These are the activations of a small neural network, seen along a few directions. Each row is one input.
Each table varies a few parts of the input and shows all the possible inputs, shuffled.
A made-up example of a description, with smaller parts first: values(2) and (point or ring(9) or (line(6) and ring(8))).
Shared parts are said once, and a part with two or three values counts as separate values.

Other details of the inputs shift rows strongly along two fixed directions, in all tables alike. That doesn't count.

Table:
R1: [-82  31  -9 -20   0 -34  21  32  23 -63  -2 -28   8   3  51]
R2: [ 22  18  23  33  26   0  54  52  58  28  15 -10   5 -48  19]
R3: [  8  16   8  10  14 -28  39  34  49  13  15  36  -2   3  16]
R4: [-74 -18   1 -91 -40  -3 -48 -40 -45 -43  -2 -53 -39  42 -11]
R5: [ 40 -22 -10   6   4  41 -26 -42 -48  24  -3 -20  12 -22 -37]
R6: [ 69  -9  16  34  19  36   3   0  -2  34  15  28  20 -29 -22]
R7: [-38  24   4  -9  -3 -53  38  56  66 -20  -3   4 -14   0  41]
R8: [ 65   4   9  45  29  26  -4  -4  -1  27  18  36  17 -29 -26]
R9: [-38   4  -4 -27 -17 -24  19  24  22  -5 -20 -30 -22  13  25]
R10: [ 55   3  18  57  36  20   2 -24  -6  33  26  36  19 -27 -24]
R11: [ 49 -15  -3  20   9  13 -25 -25 -20  32  -3  41  -8   2 -34]
R12: [-22   4  -6   8  -6   2 -27 -30 -26 -30 -11 -19   6   1  -3]
R13: [ -8 -20 -19  -9 -13  11 -60 -64 -67  -6 -26  11 -13  37 -26]
R14: [  5 -25  14 -37 -10  44 -63 -69 -63  -8  25 -42  -9  -7 -51]
R15: [ 20  -8  17   8   1 -22  27  33  46  23   0  15  -7 -17   6]
R16: [ 27  34  19  38  35 -11  57  53  63  11  36  33  20 -30  23]
R17: [ 24   3  23  29  28 -19  59  70  67  53  15  18 -11 -30  11]
R18: [ 29 -24 -10  -5  -9  33 -33 -45 -47   0  -3 -12  20 -11 -30]
R19: [ 33 -45 -16 -17 -20  15 -45 -54 -54  16 -17   2  -1   8 -43]
R20: [-24  -3 -11 -20 -29  18 -21 -13 -28 -34 -10 -27  13  20   4]
R21: [-85  14 -20 -41 -25 -32  -7 -12 -13 -50 -19 -12 -13  60  36]
R22: [-63  19 -10 -45 -20 -26  40  38  29 -19  -8 -22 -17  40  54]
R23: [ 51 -18  16  55  31  -3  -5  -6   4  49   6  46  -5 -24 -37]
R24: [ 49 -10   6  33  14  -5  -5   3  12  36   5  39  -3 -15 -33]
R25: [ 23  15  11  20  22  22  30  30  19  24  13   0   7 -24  11]
R26: [-77  27 -23 -35 -31 -10 -13   6 -13 -72 -14 -35   6  35  32]
R27: [ 47 -18  -3  19  16 -10 -10 -12   0  31   4  31   0 -21 -36]
R28: [ -5   7  16  27  21 -41  25  32  49  12   0  20 -12 -17  12]
R29: [-62  17  -5 -47 -25 -34  42  42  38 -34  -5  -6  -8  41  58]
R30: [ 54  -2  18  65  34  19 -10 -13  -8  31  18  28  14 -38 -33]
R31: [-11 -12 -11 -31 -25   4 -17 -10 -18 -11 -20   2 -12  34   7]
R32: [  9  22  13  14  17  10  51  34  36  18  23  -4  11 -16  26]
R33: [ 26  -9  -3  15  -2  40 -19 -21 -34  21   0 -19   7 -10 -24]
R34: [ 14   3  18  13  31 -33  67  72  72  42  14  10  -8 -39  20]
R35: [-79  28 -22 -38 -33 -18  -8   5   0 -76 -18 -44   1  27  40]
R36: [-81   2 -22 -41 -19 -40 -15  -8 -13 -49 -25 -21 -12  34  24]
R37: [ 25 -11  -8  21   5  40 -60 -70 -74   0  -7   8   9   7 -37]
R38: [  8  11  16  13   6  -5  33  39  46  -3  10  -7  14 -26  21]
R39: [-31  -6  -6 -28 -27 -17   3  24  11 -16 -13  -5  -9  26  19]
R40: [ 13 -15 -16 -20 -29  46 -44 -67 -68 -16  -8 -12  17  31 -21]
R41: [ 40 -33 -16  -8 -13  40 -48 -58 -68  37 -22   1 -17  23 -43]
R42: [-25  16 -13 -12  -2 -11   4   9   6 -38   1 -16  14  -6  16]
Each input here is: values(2) and (point or (line(4) and line(5))).
Question: Changing only the values(2) part turns R9 into R2. The same change can be made to R21. Which row results?
Answer: R10
Question: Which other rows does R5 become when the line(5) part takes its other values? List them by row number.
Answer: R2, R25, R32, R33
Question: Which other rows does R19 become when the values(2) part takes its other values? List them by row number.
Answer: R18

Table:
R43: [-75  47  22 -24  15 -43  59  85  85 -56  30 -37   5 -37  57]
R44: [-86   8  -9 -67 -46   7  -8   6 -20 -45 -16 -51 -17  57  40]
R45: [ 62 -29  -3  -4  -6  21 -24 -50 -35  40   1  26  -9  10 -43]
R46: [-82   9 -33 -31 -45  -4 -45 -42 -51 -74 -45 -45  -2  51  27]
R47: [-63 -13 -34 -65 -44  16 -28 -33 -57 -31 -35 -52  -8  53  18]
R48: [ 31  -2   1  28  14  25 -19 -49 -39  14   6  16   9   3 -19]
R49: [-51   4 -21 -39 -20 -26  10   5   5 -11 -25 -14 -19  39  27]
R50: [ -2  -1  -8   9  -5 -20 -10  12  12 -16 -17  22   0   3   4]
R51: [ 20 -17  15  29  24  10 -40 -59 -36   9  12  -2   2 -29 -49]
R52: [-74  -8 -28 -61 -55   7 -35 -20 -46 -48 -47 -63 -15  50  25]
R53: [ 41   0  -7  27  20  36  -5 -19 -23  29   5   0  16 -21 -21]
R54: [ 30 -24  17  30  36  -8 -37 -32 -20  28  14  24 -15 -30 -55]
R55: [ 55 -18   1  11  11  -4  15   0  18  49   3  34  -1 -12 -22]
R56: [-18   9 -11  -6   5 -27  15  26  22 -13  -4  27   8  10  22]
R57: [-29 -38  -9 -60 -36  20 -65 -65 -70 -28  -9 -54 -11  15 -34]
R58: [ -3  17  -3  16   2  12   3  16   5  -9 -10 -21   7 -15  12]
R59: [-36   2 -30 -17 -35   2 -29 -38 -43 -51 -22 -22  17  31  10]
R60: [ 44  -7 -12  33   6  38 -23 -31 -43  25  -4  -7  11 -19 -33]
R61: [ 53   8  21  41  26  42   3   1   1  35  28  12   9 -27 -22]
R62: [-12 -28 -24 -56 -56  27 -72 -80 -78 -20 -25 -16 -18  64 -34]
R63: [ 56   0  11  34  20  20   0 -26 -10  19  21  33  23 -16 -18]
R64: [  0  27  14  41  39 -25  59  49  61  14  18  23  17 -26  35]
R65: [-74   7 -38 -26 -40  -2 -37 -44 -58 -61 -36 -40   3  50  20]
R66: [ 53 -33  -6  -5  -4  37 -13 -29 -32  38  -1   3  13  -6 -31]
R67: [-63  57   7 -15  13 -22  72  82  67 -36  19 -24   3  -2  78]
R68: [ 66 -32   2  16  -2  30  -4 -14 -20  44   0   5  10 -20 -35]
R69: [ 37   0  19  28  19   0   2  14  20  20  20  53   4  -7 -16]
R70: [  8  10  12  24  20 -43  62  66  72  36   3  20 -15 -19  22]
R71: [ 50 -30   3   6 -11  29 -18 -15 -19  27 -12  -4   5 -14 -27]
R72: [ 14  14  27  -4  19 -11  77  76  73  21  31  11   5 -22  41]
R73: [ 43 -17  -7  32  23   6 -20 -28 -26  40  -7  42   0  -4 -33]
R74: [ 42 -30  19   4  17 -14 -15 -17  11  35  20  12 -18 -31 -48]
R75: [-85  21   3 -34  -8 -38   2   9  20 -74   7 -35   4   3  32]
R76: [ 14  11 -12  10  -4  16   6   9  -3  -9   2 -13  21 -16   1]
R77: [ 40  -9  19  21  12   4   7   1  17  52  13  30 -20  -2 -22]
R78: [ -7  28  20  25  38 -37  57  66  64  15  19  43  -7 -12  37]
R79: [ 57  -4   1  33   5  34 -16 -12 -12  14   0   2  20 -32 -27]
R80: [  8  15   1  22  17 -11  30  18  30  -2  12  19  27 -14  20]
R81: [-72  36  -6 -12 -18 -39  32  49  49 -68 -13 -18  13  11  67]
R82: [ 51 -10   3  20  17   8 -13 -20 -16  25  10  50   4  -3 -26]
R83: [-75  15 -23 -51 -50  10 -44 -45 -51 -81 -17 -33   9  64  22]
R84: [-59   7 -21 -15 -21 -27 -20   5  -8 -43 -36  -7 -15  33  24]
R85: [-24  13 -23 -40 -26  32 -23 -32 -47 -44  -4 -33  12  28  11]
R86: [ 49 -27   6   1   2  43 -14 -36 -41  46   4   1  -6  -1 -29]
R87: [-17   3  29   1  28 -51  36  48  68  22  23  -1 -29 -31   6]
R88: [ 44 -23 -14  25  -1   6 -32 -31 -33  18 -11  35   6  -2 -38]
R89: [ 25  -5  12  29  16   8 -17 -11 -10  24   8  40  -9   6 -24]
R90: [  4  10   6   5   4 -43  58  65  72  16   3  18  -7 -12  26]
R91: [-55  48   8 -25  -8  -6  44  65  52 -50  20 -24  12   7  58]
R92: [ 41 -15  10  25  12  11  23  20  10  48   2   1   1 -25 -12]
R93: [ 46 -12   1  51  25  -7  -2   0  -2  40  -3  43  -2 -19 -28]
R94: [-15  -4  -7  -7 -15 -22  -1  10  14   5 -27  -6 -22  14   8]
R95: [  8  11  32  -4   8   0  56  68  64  16  29   7   3 -13  28]
R96: [ 31 -12  14  20  23  30 -37 -44 -37  17  17 -19   1 -45 -53]
R97: [-15  -6  11  -4  18 -32 -14   5  15 -17  15  12  -8 -17 -15]
R98: [-52  27   4 -29  -2 -45  58  58  60  -7   1  -1 -26  22  56]
R99: [ 59 -19   7  23   3  -6   3   6  23  41  -8  27  -7 -19 -25]
R100: [  7  22  -3   7  14   6  36  35  31  -4  15  -3  25 -21  23]
R101: [ -9  15  11  19   5  10  -3 -12  -5  -9   9   6   6  12   6]
R102: [-37 -27   1 -44 -20  10 -44 -40 -49 -13  -7 -53 -20   7 -22]
Question: Changing only one part turns R84 into R50. The same change can be made to R92. Which row results?
Answer: R68
Question: Changing only one part turns R99 into R94. The same change can be made to R97. Which row results?
Answer: R54
Question: What do these inputs look like to the network?
Answer: values(2) and ring(5) and (point or line(5))
Question: Which other rows does R100 become when the values(2) part takes its other values? List them by row number.
Answer: R53
Question: A walk changes only the ring(5) part. It starts at R91 and steps to R95. List the rest of the walk in order.
Answer: R62, R69, R83
Question: Which other rows does R46 become when the line(5) part takes its other values? List them by row number.
Answer: R48, R64, R65, R101
Question: Which other rows does R61 become when the values(2) part takes its other values? List them by row number.
Answer: R91

Table:
R103: [-61   7 -22 -39 -18 -25  -4  -3  -9 -33 -21 -18 -13  40  31]
R104: [ 51 -11  15  20  18   4  14  14  23  48   8  17 -16 -26 -23]
R105: [ 34 -21 -11   5 -14  15 -34 -51 -40  16 -18  21   1  17 -31]
R106: [-13 -18  -9 -15 -13  10 -48 -51 -50  -3 -15   1 -17  31 -25]
R107: [-30  18  -4  -1   5 -19  21  32  28 -30   0 -12  10 -12  33]
R108: [ -3  -4 -11 -19 -18  32 -36 -39 -44 -15 -10 -36  -4   8 -19]
R109: [ 66 -35  14  17   9  22  -8 -29 -20  56   7  14 -12 -16 -46]
R110: [ 56   9  17  54  41  16  30  14  22  42  21  31  19 -43  -9]
R111: [ 23   0  13  19  16 -26  21  18  34  22  14  34  -3 -14  -8]
R112: [-22  32  28  23  35 -21  51  62  65  -4  28  10   4 -27  35]
R113: [ 29  -7  17  13  15 -11  25  37  43  40   8  10  -8 -27  -5]
R114: [ -9   2 -20  -1 -15  33 -36 -43 -58 -16 -12 -17   7  24 -10]
R115: [-50  12 -19 -30 -34 -15  -8   1  -6 -38 -22 -10  -9  50  29]
R116: [ 27   2  -2  18   0  20  -9 -25 -16  -1   1   9  19  -6 -10]
R117: [ 31  13  15  35  28  -7  31  25  42  10  24  20  17 -33   8]
R118: [-53  20 -16 -23  -5  -9   4   1  -6 -42  -5 -27   5  17  34]
R119: [ 25   3  18  26  16  11  -6  -7   7   4  18  17   9 -18 -15]
R120: [-15  24  18   2  13 -14  43  63  59  -3  14 -19   7 -29  30]
R121: [ -1  23  17 -14  14   2  45  55  44  -6  31   3  14 -15  30]
R122: [-10  20   3  17  11 -10  32  40  34 -12   1   2  15 -21  28]
R123: [ 34 -19   2  19  12 -10 -10 -10  -5  28   1  26  -5 -16 -32]
R124: [ 36 -13 -12  25  -6  39 -42 -41 -52   6 -10   0  12  -3 -33]
R125: [-65  -3 -28 -85 -48   1 -22 -10 -33 -50 -17 -28 -13  61  25]
R126: [ 24 -16  16   7  10  -7  29  26  30  38  12   6  -5 -18  -1]
R127: [-61  18   4 -33 -13 -14  35  41  28 -36   4 -44   7   5  48]
R128: [-52  12   6 -16  -2 -42  20  46  41 -26  -7  -1 -16   9  33]
R129: [ 53 -22   3  28  22   8 -20 -37 -26  48   7  33  -6 -12 -49]
R130: [ -6   3   9  -9  -1  12  12   2  -3  -6   9 -26   2  -7   5]
R131: [ 21 -27 -15 -15 -21  45 -48 -63 -62   2 -10 -30   8   2 -41]
R132: [ 14   7  20  31  25  -3  13  27  30   6  16  14   7 -34  -1]
R133: [-56  25 -17 -23 -30   1  -6   2 -10 -58 -11 -26   8  36  35]
R134: [-72   3 -12 -61 -41 -16 -11  -2 -12 -36 -20 -40 -26  43  31]
R135: [ 21 -32  -7  -7 -19  21 -67 -74 -62   4 -15  13 -10  28 -49]
R136: [  4 -28 -15 -26 -24  13 -25 -32 -30  11 -16 -16 -10  16 -24]
R137: [ 18 -20 -10   3   0  -7 -18 -18 -17  12 -15  11  -6   1 -18]
R138: [-41  36   8   4  22 -30  48  52  50 -20  22  -4   7 -14  41]
R139: [ 64 -10  13  51  33  12  -2  -7   2  37  21  27  16 -49 -39]
R140: [-68  13 -24 -36 -30 -13  -7   2 -18 -37 -25 -19 -15  54  33]
R141: [ 26  -8   2  11   6 -14   4  -3  13  15   1  24  -2  -1  -6]
R142: [ 46 -16   2  28  12  -1   2  -1   4  37  -9  32   1 -17 -20]
R143: [-41  29  17 -15   1 -15  40  51  46 -20  15 -27  -3 -12  44]
R144: [ 39  -4   7  30  23  -2  19   5  14  43   3  34   0 -13  -9]
R145: [ -8 -16 -25 -13 -29  10 -44 -36 -51 -10 -31  -5  -9  35 -16]
R146: [ -6   1  -8  -5 -10   8 -25 -34 -28 -23   3  -6  11   7 -13]
Question: Changing only one part turns R112 into R106. The same change can be made to R119. Which row results?
Answer: R135
Question: Changing only one part turns R114 into R140. The same change can be made to R130. Which row results?
Answer: R109
Question: What do these inputs look like to the network?
Answer: values(2) and (point or ring(6) or (values(3) and line(5)))
Question: Which other rows does R127 become when the ring(6) part takes its other values? List them by row number.
Answer: R108, R120, R130, R131, R143
Question: Which other rows does R113 become when the ring(6) part takes its other values? List them by row number.
Answer: R104, R109, R126, R134, R136
